Each row has a name. Each piece below is followed by the name of the row it came from, unless a question asks for something else. Each question is about the rows just above it. Places in a row count from 1.

S: [148 105 125 114  96 135 161  93 155 134 162 108 118 134 150 166 164]
D: [153 101  66  59  79 123 171 139 142 120 136  93  98 159 132 176 128]
V: [149 124 126 120 122 108 130 110 100 139 115  94  86 181 119 159 137]
M: [159 107 106 131  98 135 153  79 146 146 163 100  99 150 133 160 159]
P: [149 124  83  78 102 126 133 134 127 139 115  94  86 181 119 159 137]
E: [142 138 108 100 120 130 110 126 122 148 111 102  89 180 119 145 149]
R: [147 107  72  52  84 123 163 149 139 120 125  95 100 162 132 174 127]
B: [149 124  83  78 102 126 154 134 127 139 115  94  86 181 133 147 149]
H: [163  91 126 149  86 140 176  48 167 146 192 108 119 130 152 171 180]
X: [138 163  89  81 136 125  74 158  95 156  69  96  66 217  94 131 132]
J: [143 105 104  85  93 128 165 125 148 121 149 108 119 133 146 166 143]
A: [145 137 151 156 131 141 106  75 134 164 142 112 101 161 132 137 180]
The row with [108 100 120 130 110 126 122] is -> E
[149 124 126 120 122 108 130 110 100 139 115  94  86 181 119 159 137] is in which row? -> V
[152 171 180] begins in row and place -> H, 15
asked: [143 105 104  85  93 128 165 125 148 121 149 108 119 133 146 166 143] -> J

sur: [102 106 144 122 167 141 120 122 121  97  66]
pil: [ 98  92  91  86 131 153 128 108  91  51 111]
Dopo: [135 119 141  95 122 144 185 129 106 154 145]
gosi: [144  95 167 137  88  94 119 148 105 146 128]
Zovur: [135 119 141  95 122 144 155 133 107  95 123]
tez: [146 167  95 143 107 133  99 162 139 138 133]
sekoz: [135 115 183 200 127  95 110 121  97 122  98]
The row with [ 95 167] is -> gosi
[122 121  97] begins in row and place -> sur, 8
Where do [135 115 183 200] appear? -> sekoz
The row with [106 144 122 167 141 120] is -> sur
[141 120 122 121  97  66] begins in row and place -> sur, 6
[ 88  94 119 148] begins in row and place -> gosi, 5
Where does [108  91  51 111] start? Give its row and place. -> pil, 8

fik: [ 97 153 125 124 126]
Kotu: [127 159 134 146 130]
kolig: [127 159 134 146 167]
zab: [133 159 146 134  91]
asked: [127 159 134 146 130] -> Kotu
asked: [125 124 126] -> fik

fas: [126 128 127 127 127 127 128 127 127 128  60 127 129 128 129]
pilob: [126 128 127 127 127 127 128 127 127 128  60 127 129 128 128]
Nug: [123 107 131  93 112 119 127 138 124 146  60 127 129 106 110]
lim: [127 127 128 127 128 127 128 127 129 128  60 127 129 128 129]
Where does [128 127 129] start? Give its row and place. -> lim, 7
asked: [126 128 127 127 127 127 128 127 127 128  60 127 129 128 128] -> pilob
Which row holds [126 128 127 127 127 127 128 127 127 128  60 127 129 128 129]? -> fas
The row with [129 106 110] is -> Nug

Musan: [155  78 112 124  91  86 122 118  86 112  98 117  93 126 100  64]
dinav: [197  97 175 119 128 133 136 101 107 161 138 136 161 125  72  86]
Mupu: [125 182 160 121 161 112 162  71 167 106  98 117  93 126  90 166]
sem: [119 121 120  94 124  36 115 155 107  88 116 126 142 145 175 160]
Fetu: [156  58 116 145 105 131  93 152  50 169 145 136 142 116 121 135]
meba: [118 146 149 195 157 143 123 174 143 140 159 109  73  98 141 176]
nepub: [174 100 165 170 113 134 166  97 139 153 145  88 122 111  68  88]
buzig: [118 146 149 195 157 143 123 174 143 140 177  93  73  98 141 176]
Dutud: [150 165 114 165 141 134 121 173 169 159 157 104 116  68 122  73]
asked: [125 182 160 121 161 112 162  71 167 106  98 117  93 126  90 166] -> Mupu
Where do [ 97 175] appear? -> dinav
Row and place where [107 161 138 136 161] starts: -> dinav, 9
Where does [157 143 123 174 143 140 177  93  73  98 141] start? Give its row and place. -> buzig, 5

tib: [169 127 165 147 157  80]
Tanol: [142  65 130 220 137  62]
Zulo: [141 166 156 189 212 164]
lus: [ 65 142 189 141 118 122]
Lomup: [193 106 118  95 153 113]
Lebiv: [169 127 165 126 203 213]
Where does [118  95 153] start? Give its row and place. -> Lomup, 3
Where does [142  65] start? Give its row and place. -> Tanol, 1
The row with [157  80] is -> tib
Row and place where [137  62] starts: -> Tanol, 5

tafof: [122 102 116 140 128 102 100 156  93 139 149 112 105 156 133 137 120 133
 115 131 154 138  93 141 125 122 117 108  88 146 114 133 148 148 110 150
 139 129 115]
Revon: [139 149 112 105 156 133 137 120 132 115 131 154 121 128 108 114 132 115
 154 133 131 105 129 140 126 132 130 101 101 126 107 141 139 154 112 114
 140 125 124]
Nugus: [ 87  77 109 151 111  99  73 148 103 125 150 102 103 160 131 153  82 121
 119 118 170 140  79 143 117 106 106 120  86 145 108 133 143 161 129 149
 117  87 129]
zegi: [127 137 141 110 157  86 188 158 151 141 111 152 118 136  92 122 117 119
 126 145 102  71 116 117  97 126 127  99  97 108  98 141 122 161 130 114
 126 103 130]
Nipi: [108 109 112 132 113 111  98 139 107 130 149 107 122 152 122 135  95 121
 135 120 149 140 101 143 124 105 115 128 108 129 123 124 132 153 127 133
 127 112 124]
raniv: [128  92 108 151 153 107  74 161  93 134 133 123  89 160 134 153 132 131
 114 143 170 118  61 130 113 131 102  99  74 146 109 137 148 149 112 151
 114 129 113]
Where do [139 149 112 105 156 133 137 120 133 115 131 154] appear? -> tafof
asked: [101 126 107 141 139] -> Revon
asked: [137 148 149] -> raniv
asked: [133 115 131 154] -> tafof
[139 149 112 105 156 133 137 120 132 115 131 154 121 128 108 114 132 115
 154 133 131 105 129 140 126 132 130 101 101 126 107 141 139 154 112 114
 140 125 124] is in which row? -> Revon
[107 130 149 107 122 152 122 135  95 121] is in which row? -> Nipi

putu: [158  66 204  56 177  84 100 103 150 122  72 156 113 101 170 177 191 197
 106 136 164]
gana: [146  82  74 149  71  74  88 106 122 117  49 127 164  52 168 131 167 138
 113 101 172]
Mekav: [113 130 154  69 137 123 172 132 151  79 141 165 162 158  66 204  56 176
  84 100 103]
fupof: [141  70  94 151 123  79 137  69 172 132  55 100 157  51 166 101 157 124
 108  99 194]
Where do [ 69 137 123 172 132 151  79] appear? -> Mekav
Row and place where [158  66 204  56 176  84 100 103] starts: -> Mekav, 14
[ 49 127 164  52 168 131 167] begins in row and place -> gana, 11
Where do [172 132  55 100 157  51 166 101 157 124 108] appear? -> fupof
Where does [122  72] start? Give its row and place. -> putu, 10

zitos: [204 127  94 221 100 219 169 158 220 156 122]
Navup: [ 74 131 169 159 108 120 164 171 178  78 123]
mor: [149 135 117 112 103  94 166 134 152 108 192]
Bufi: [ 86 118 147 183 154 155 183 117 119 120  75]
dimal: [169 157 220 156 129 126 189 107  86 123 157]
vobe: [ 94 193 144 128 116 171 122 156 158 220 169]
asked: [169 158 220 156] -> zitos
asked: [118 147 183 154 155 183 117 119 120  75] -> Bufi
Row and place where [169 158 220 156 122] starts: -> zitos, 7
Where does [120 164 171 178] start? Give its row and place. -> Navup, 6
Which row holds [155 183 117 119 120]? -> Bufi

dis: [143 106 118 109 166 113 141 140 126 136 147  90 109  90 135 146 127 134]
fiset: [130 142 108 120 142 115 135 118 141 126 134 125 103 104 121 133 129 142]
Vekir: [126 136 119 112 133 124 123 128 128 125 129 122 111 121 121 126 134 142]
dini: [167 126 122 112 140 118 144 144 131 137 151 101 111  92 137 145 128 133]
zirus: [172  72 122 118 143 109 132 155 110 145 169 130  96 103 148 158 124 141]
lozan: [138 119 114 119 135 107 144 142 133 137 150 108  99  99 133 145 133 128]
Kuv: [123 141 114 113 125 124 123 115 133 123 126 102 110 111 126 126 133 148]
keru: [149  96 112 141 152 142 137 124 177 155 219 147 107  81 130 154 166 126]
ter: [145  95 110 142 162 137 137 121 172 154 215 153  98  87 138 156 158 127]
Depo: [149  96 112 141 152 142 137 124 177 154 217 153 100  88 135 155 160 128]
Where does [217 153 100  88 135 155 160] start? Give its row and place. -> Depo, 11
Row and place where [128 133] starts: -> dini, 17
asked: [166 126] -> keru
Which row holds [124 177 154 217 153 100  88 135]? -> Depo
The row with [ 95 110] is -> ter
[137 145] is in which row? -> dini

tusot: [123 167  88 158 181  65 141  87 118 128 138]
Gami: [112 179 102 200 157  63 153  91 131 148 145]
Viz: [181  65 140  87 118  91 153  63 131 148 145]
zaned: [123 167  88 158 181  65 141  87 118 128 155]
The row with [181  65 141  87 118 128 138] is -> tusot
[ 63 153  91] begins in row and place -> Gami, 6
Which row holds [123 167  88 158 181  65 141  87 118 128 138]? -> tusot
asked: [123 167  88 158 181  65 141  87 118 128 155] -> zaned
asked: [181  65 140  87 118  91 153] -> Viz

napi: [155 160 129 159 115 148 101 132 134 130 168 123 130 134 145 101 181 140
 124 139 161 160 103  63 205 122 111 157  98 177 181 109 103  75 126 106
 137 114 143 157 105 123 177 152 102  77  84 147]
bopek: [158 187 180 179  99 164 131 129 133 139 142 115  97 172 121 115  93 171
 136  82 161 126 146  92 148 153  70 170 116 112 171 152 122 137 156 122
 170  78 121 143 131  92 182 130 109 123 148 163]
Sebu: [164 131 130 182 106 160 120 126 136 137 158 126 100 167 122 124 104 159
 136  99 164 140 127  82 166 146  81 161  98 135 177 152 120 120 151 113
 158  75 129 152 122  84 189 137  99 112 150 172]
ligev: [119 149 120 131 103 147 159 145 114 131  86  86 117 159 127  90 105 180
 130  67 128  86 188 138  90 157  81 167 177  57 125 117 125 173 142 149
 175 129 102 106 155 152 121 108 156 146 111 106]
dal: [165 176 151 178 105 159 102 116 143 142 159 124 108 143 136 103 153 148
 120 120 170 154 116  70 192 133  91 161 105 166 188 137 112  87 150 121
 162  95 140 157 116 113 186 161  92 102 109 151]
[164 131 129] begins in row and place -> bopek, 6
Where does [142 149 175 129 102] start? Give its row and place. -> ligev, 35
Row and place where [143 131  92 182] starts: -> bopek, 40

kogen: [137 194 195  71 191]
pom: [ 71  71 194 195 172]
zuga: [132 133 202 141  74]
Where do [194 195  71 191] appear? -> kogen
The row with [ 71 194 195 172] is -> pom
[ 71  71 194 195] begins in row and place -> pom, 1
[194 195  71] begins in row and place -> kogen, 2
[195  71 191] begins in row and place -> kogen, 3

Mos: [160 113 140 134 128 113  92 140 127 138 107 113 106 159 129 164 142 102
  36 116 119 117  83 104 110 148 111 164 119 127 164 153 113 137 123 131
 121 174  87 133 176 109 144 139 117 116 122  91 141 143 102 140 135 147
 121]
samuv: [160 113 140 134 128 113  92 140 127 138 107 113 106 159 129 164 142 102
  36 116 119 117  83 104 110 148 111 164 119 127 164 153 113 137 123 131
 121 174  87 133 176 109 144 139 117 116 122  91 123 143 102 140 135 147
 121]
forib: [122  90 115 122  91 123 143 102 156 140 107 103 165 143 152 132 156 115
 157 143 184 157 102 129 168  84 114 125 102 137  91 128 126 115 110 161
 155 131 125 161 157 105 150 145 120 109 110  87  59 166  69 120 125 118
 112]
asked: [139 117 116 122  91 123 143 102] -> samuv
asked: [160 113 140 134 128 113  92 140 127 138 107 113 106 159 129 164 142 102
  36 116 119 117  83 104 110 148 111 164 119 127 164 153 113 137 123 131
 121 174  87 133 176 109 144 139 117 116 122  91 141 143 102 140 135 147
 121] -> Mos
The row with [160 113 140 134 128 113  92 140 127 138 107 113 106 159 129 164 142 102
  36 116 119 117  83 104 110 148 111 164 119 127 164 153 113 137 123 131
 121 174  87 133 176 109 144 139 117 116 122  91 123 143 102 140 135 147
 121] is -> samuv
[161 157] begins in row and place -> forib, 40

ruf: [136 109 147 143 160 164  97 101 154 106 134 119 119 131 113 188 150 140
 105  95 132 154 142 111 119 112 136 163  79  99 194 133 109 132 134 114
 170 155 158  71 137 106 152 119]
Basuz: [ 94 114 106 157 151 109 123 133 134  85 174 164 112 127 166 123 111 201
 115 120 124 101 102 169  80 135 113 119 150 133 149 126 142 127 120  95
 172 119  80 141 112 119 127 150]
rudaz: [117 118  69 119 125 151 151 150 134 103 141 125 151 122 100 143  78 148
 126 102  94 105 103 138 140 172 118 155 118 174 102 128 161 165 134 132
 154 165  56  81 137 123 111 114]
niviv: [132 169 172 108 102 115 140 142  95 155 151 139 137 170 157 100 155 197
 150 162 152 105 118 147 157 130  96  94 138 147 138 133 107 162 131 136
 123 185 117  80 111 102 167 139]
rin: [121 125  70 115 120 145 154 148 128 104 134 126 153 133 107 130  75 155
 133 106  95 100  99 144 129 170 111 149 125 174  98 135 161 162 129 125
 146 167  50  93 132 124 105 123]
Zova: [162 153 149 102  96 161 124 132 123 171  73 105 147 137  87 134 131  66
 152 131 132 156 164  84 174 122 150 145 108 134 100 137 129 135 135 164
  89 122 152 110 160 133 121 103]
Zepe: [139 169 185 111  96 102 135 132  90 172 129 124 126 141 153  97 164  97
 155 166 164 134 138 128 154 114 116  86 143 121  94 129 100 121 131 149
  76 128 181 150 116 123 136 138]
refuv: [113 117 144 102 123 161 171 124 132  96 170 158 105 124 174 115 154 204
 105 137 140 110 103 150  84 110 115 102 140  99 180 128 111 110 116  93
 171 126 147 139 100 104 161 158]
reri: [121 144  94 117  99 123 161 160 115 141 117 117 147 112 123 102  95  87
 156 155 113 105 111 136 140 150 131 116 159 169  78 119 159 122 127 148
  83 107  79 189 128 177  83 132]
zuz: [135 125 164 129 150 152 104 114 137 120 146 127 117 145 116 168 155 177
 108 106 141 151 139 122 138 116 112 146  92  96 189 134 103 152 132 113
 178 175 148  48 125  96 168 125]
[105 147 137  87 134 131  66 152 131 132 156] is in which row? -> Zova
Row and place where [171 124 132  96] starts: -> refuv, 7
asked: [102  96 161 124 132 123 171] -> Zova

dofe: [123 163 174 149 131  93 145 186 141]
Vara: [171 145 114 133 103  85 108 132 141]
subo: [145 153 156 132 128 117 164 120 160]
gor: [136 111 159 186 131  93 145 141 149]
relu: [205 133 148 108 150 155 139 113  97]
Tuga: [ 67 104 141 171 114 101 170 134 112]
rulu: [143  93 146  82 163  75 159 115  96]
nopib: [ 97  75 139 147 170 153 144  76 115]
fator: [145 114 108 133 171  85 103  67 165]
Bov: [ 70 107 104 160 150 145  92  86 166]
nonog: [ 73 144 136 116 109 123 175  98 120]
[145 114 108 133 171  85 103] begins in row and place -> fator, 1
asked: [144 136 116 109 123 175  98] -> nonog
The row with [114 133 103] is -> Vara
Row and place where [139 147 170 153 144] starts: -> nopib, 3
Where does [186 131  93 145 141 149] start? Give its row and place. -> gor, 4
asked: [150 155 139] -> relu
Where does [ 93 146  82 163] start? Give its row and place. -> rulu, 2

zak: [124 153 113 172 125 121 143  70 148 159]
Gesak: [137 160 124 154 113 130  99  95 101 147]
doned: [172 115 119 132 172 134 103 132 143 139]
muz: [106 131 107 102 109 122 184 131 115 121]
Sovol: [148 112 104  82 129  96 111  93 110 136]
Kal: [134 132 119 172 103 115 132 172 143 139]
gov: [150 113 145 106 129 128 102 135 141 165]
bis: [125 160 123 144  84 124 134 174 157 132]
nugun: [106 131 107 102 109 122 184 152 187 114]
[113 130  99] begins in row and place -> Gesak, 5
[134 132 119 172 103 115 132 172] is in which row? -> Kal
[129 128 102 135] begins in row and place -> gov, 5
[115 132 172] begins in row and place -> Kal, 6

dufif: [116 142 109  79  92  92  85 120  92 121 119 105 135 123 133 117 169 158
 148 197 136]
Nere: [116 142 109  79  92  92  98 120  92 121 119 105 135 123 133 117 169 126
 148 197 136]
Vegum: [141 123  92 105 121  79  92 109 119 120  92  98 119 128 120 153 153 130
 132 121 132]
The row with [116 142 109  79  92  92  85 120  92 121 119 105 135 123 133 117 169 158
 148 197 136] is -> dufif
asked: [109  79  92  92  98 120  92 121 119 105] -> Nere
[119 105 135 123 133 117 169 158 148] begins in row and place -> dufif, 11

koso: [151 127 163 116 129 142]
did: [139 152 111 165 134 182]
riki: [176 117 135 134 182 165]
togur: [136 120 117 116 134 122]
voz: [114 123 111 109  77 165]
Timog: [138 144  95 133 134  95]
ros: [125 140 181 135 103 168]
vulil: [136 126 129 121 151 122]
Zipid: [125 140 181 135 103 169]
dasi: [143  95 136 160 132 142]
sef: [141  60  75 127 171 103]
[123 111 109] is in which row? -> voz
Which row holds [134 182 165]? -> riki
Row and place where [114 123 111 109  77] starts: -> voz, 1
The row with [117 135 134 182 165] is -> riki
[136 126 129 121] begins in row and place -> vulil, 1
Where does [135 134 182] start? Give its row and place. -> riki, 3

pami: [106 125 151 148]
Vuzaf: [104 208 137 147]
misut: [138 147 113 147]
Debe: [175 181  87 117]
temo: [142 160  93 127]
dimad: [ 85 100 131 135]
dilid: [183 128 134 111]
daz: [ 72 105 114 186]
serod: [157 143 137 105]
mak: [ 83 180 113 147]
[137 147] begins in row and place -> Vuzaf, 3
asked: [128 134 111] -> dilid
[157 143] begins in row and place -> serod, 1

Miril: [147 140 117 125  98 116 120 155 117 139 154 104 113 134 162 149 112 100
 147 140 143]
dazip: [149 159 157 199 123 142 180 147 149 171 126  82 137 160 120 140 126  88
 166 120 155]
geva: [119 135 149 155 146 130 176 112 126 132 129 131 156 131 102 113 130 136
 149 128 129]
pibup: [148 145 154 166 123 126 143 108 133 153 131  95 152 157 131 145 120  98
 148 127 151]
mibav: [111 135  89 100 112  98 121 164  99 117 159 145 117 104 128 113 110 134
 128 160 111]
luf: [149 145 148 143 120 133 154 129 128 152 140 106 141 165 138 151 128  86
 169 128 165]
miru: [ 88 129 108  81 165 148 121 154 141 118 128 193  95  91 102  92 163 191
  95 149  94]
siv: [149 159 179 199 123 142 180 100 149 171 126  82 153 160 120 140 126  88
 166 120 155]
Zuko: [149 159 157 199 123 142 180 100 149 171 126  82 153 160 120 140 126  88
 166 120 155]
Gesi: [149 145 148 143 120 133 154 129 128 152 140 106 129 151 147 148 126 112
 163 125 158]
dolun: [103 139 167 146 174 178 151 100 177 150 100 136 112 119  87 100 174 146
 107 117 110]
asked: [148 143 120 133 154 129 128 152 140 106 141 165] -> luf
[149 159 179 199 123 142] begins in row and place -> siv, 1

Miluz: [176 221 144 169 109 179 109  94 113 130 214 129 147 115 118 153 143 150
 120 134 150 140 107  69 149]
tevol: [133 161 136 160 138 153 140  90 127 139 138 174 185 158 124 146  38 180
  72 148 159 117 121 110  69]
voram: [154 126  91 167 125 133 168 173 147  75  95 141 130 159 120 155 140 125
 135 176 177 123 111 119 146]
Pozas: [153 126  92 161 130 133 169 172 145  75  96 136 131 157 122 156 141 125
 134 174 179 130 107 119 141]
segis: [132 192 127 149 127 156 126  94 143 161 153 171 171 130 107 139  41 181
  77 160 139 117 122  87  62]
busa: [166 221 134 156 110 162 119 101  84 126 214 121 144 111 114 140 138 135
 112 156 180 125 106  67 108]
Doma: [144 146 136 154 128 169 117 119 134 159 144 155 183 150 117 149  36 151
  73 153 137 116 131  86  64]
nafef: [153 208 144 155 123 158 109 133  81 133 195 129 156 113 108 141 145 155
 123 134 159 135 129  83  92]
Row and place where [130 107 139  41 181  77 160 139 117 122] starts: -> segis, 14
[120 134 150 140] begins in row and place -> Miluz, 19
Where does [136 131 157 122 156] start? Give its row and place. -> Pozas, 12

Gib: [ 98 135 132 120]
gero: [ 98  48 135  86]
nema: [135  98  48 120]
Where does [ 98 135] start? Give its row and place. -> Gib, 1
Where does [135  98  48] start? Give its row and place. -> nema, 1
asked: [ 48 135  86] -> gero

Gunut: [130 136 169 155 181 110  61]
nupiv: [130 136 169 155 181 110  72]
pevo: [130 136 155 169 181  64  68]
asked: [130 136 169 155 181 110  61] -> Gunut
Where does [130 136 155 169 181  64] start? Give its row and place. -> pevo, 1
asked: [130 136 155 169 181  64  68] -> pevo
[136 155 169] is in which row? -> pevo
Where do [130 136 169 155 181 110  72] appear? -> nupiv
asked: [169 181  64] -> pevo

nolo: [111  86 144 169 132 168  92 142 152]
gazaz: [160 115 130 104 111  98 137 153 146]
Foz: [123 115  57  65 104 143 151 125 130]
Zugov: [149 113 112 118 117 128  99 112 136]
piti: [127 139 150 113 150  99 146 143 108]
Bidi: [117 118 147 138 120 112 114  87 114]
Tun: [107 156 144 136 121 132 113 148  99]
Gebo: [130 104 111  98 134 153 146 177 124]
Which row holds [149 113 112 118 117 128  99]? -> Zugov
Where does [150 113] start? Give its row and place. -> piti, 3
Row and place where [130 104 111  98 134 153 146 177] starts: -> Gebo, 1
Row and place where [130 104 111  98 137 153 146] starts: -> gazaz, 3

ketug: [114 126 129 145 124 117 131 110 126 165  84  65  79 116 136 136 164 163
 135 149  82 137 129 145 110 105 142 120 169 185 151 150]
vebit: [133 140 153 122 156 137 121 141 121 148  67  71  58 129 125 122 146 152
 108 165  92 137 108 158 119 121 116 142 149 194 145 149]
Mida: [129 128 126 133 137 129 135 131 120 142 121 100 115 123 119 129 134 138
 125 142 114 126 129 145 124 120 131 127 137 152 146 136]
asked: [114 126 129 145 124 120 131] -> Mida
Where do [129 128 126 133 137 129 135 131 120 142 121 100 115 123 119 129 134 138
 125 142 114 126 129 145 124 120 131 127 137 152 146 136] appear? -> Mida
Row and place where [119 129 134 138 125 142 114 126 129] starts: -> Mida, 15
[116 142] begins in row and place -> vebit, 27
asked: [163 135 149] -> ketug

